A small network was trained on made-up records. Each row is its average activation on records with the value named, seen along a few directions.
Values that are neighbours, or in one group, have similar rows; names and order tell nothing.
Random noise pushes rows far along 2 fixed directions. That doesn't count. These rows show it; they differ only by the noise:
[ -46   82 -141 -350   28 -117   37   10 -369  186 -166  123 -141   82
  164 -116  198]
[ -24  -34   68 -354   79 -149 -358   63  -60  171 -204   44 -246  347
   75  -36  139]
[ 147 -134  236  -46   -8  -35 -262   86  334 -130  -30  -17  -23  151
  -91  108  -79]
[ 180  -86  147   42  -65   18   24   57  242 -205   43   17  109  -77
  -78   96 -101]


F, 11 values:
f9: [ 116   60 -331  -25   19 -207  553  -24 -403  -93   -8  294  -57 -552
   18 -186  288]
f5: [ 117  -57   30  -12  171   14  161   31   58  -46   74   19  -26 -229
  -12    2  -15]
f3: [-281 -106   71  122  -76   57 -190  -64  -95   65  -83 -254  157  114
  150 -139  -33]
f8: [-144  -38  -68 -171   71 -160 -508   58  121  139 -145  -33 -397  560
 -103   41   -5]
f4: [-237  347 -350  -71  -48  212  378 -198 -785  353   48  102  119 -148
  244 -214  128]
f1: [-123  194 -116 -366   30 -140  -23  -29 -322  192 -152   41 -323  177
   23 -139   88]
f2: [ -48  -67  193  176  -59  153 -483   10  140  -30   32 -172   15  397
  -80  208 -191]
f6: [-102  205 -312  135 -165   39  538 -172 -397  120  153  -82   93 -284
  197  141  -11]
f10: [ 148  -90   35  -36  190  -95   44   61  354 -178  135   36   60 -130
  -48  -77   77]
f7: [-227  132   90   17  -15  104 -164  -38 -167  292  -57  -39    0  110
   74 -105   83]
f11: [ -62  -43 -166 -107  134  -76    1   61  -52  191 -225  147  -83   99
   46  -88  188]
The values of F form a line.
- Going along F from f9 by way of its neighbour f10, in what order are f3, f1, f6, f11 met? => f11, f1, f6, f3
- List every value one step from f4, in the order listed. => f2, f7

Y, 11 values:
y9: [ 270  -68  -70  307  -26   62  430   -7  213 -292  219   68  169 -407
 -197  146 -199]
y11: [ 395 -283  209  274  -59 -114  -36  160  931 -693  104 -181  103 -123
 -334  283 -329]
y6: [ 106    5 -182  -81  105   15  401   29  -71  -43   48  159  -58 -133
  -65   14  -47]
y10: [-183 -160  201 -129   70  -70 -310   61  -63  258 -305  109  -58  112
  153 -180   89]
y3: [-193   58   12  -75   93   -6 -285  -79 -296  126  -33  -43 -179  250
   91  -30  -18]
y5: [ -16  101   -9   55 -107  136  -16  -57 -107    3   80  -79   71  106
   -2  121  -74]
y4: [ -66  -45  138 -501  225 -242 -513   30   38  272 -276   30 -480  458
  116  -16  348]
y2: [ 253 -283  307  127   35   -2 -344  129  575 -299   36  -34   90  -15
 -216   84  -82]
y7: [-218   70  193  -43    0  -54 -838   15  209  186  -64 -134 -170  684
  -11   90  -25]
y8: [ -15  -70   39  -15  -11  133  187   25 -133  152   75  -58  103 -178
   66 -152  150]
y1: [-220  166   74   96 -117   15 -361  -75   65  240  -30 -182  -19  363
   -1   -2  -87]
The values of Y form a line.
- Going along Y from y1 by way of its neighbour y7, in what order are y6, y10, y5, y8 met? => y5, y8, y10, y6
- List every value one step from y4, in the order listed. => y9, y2
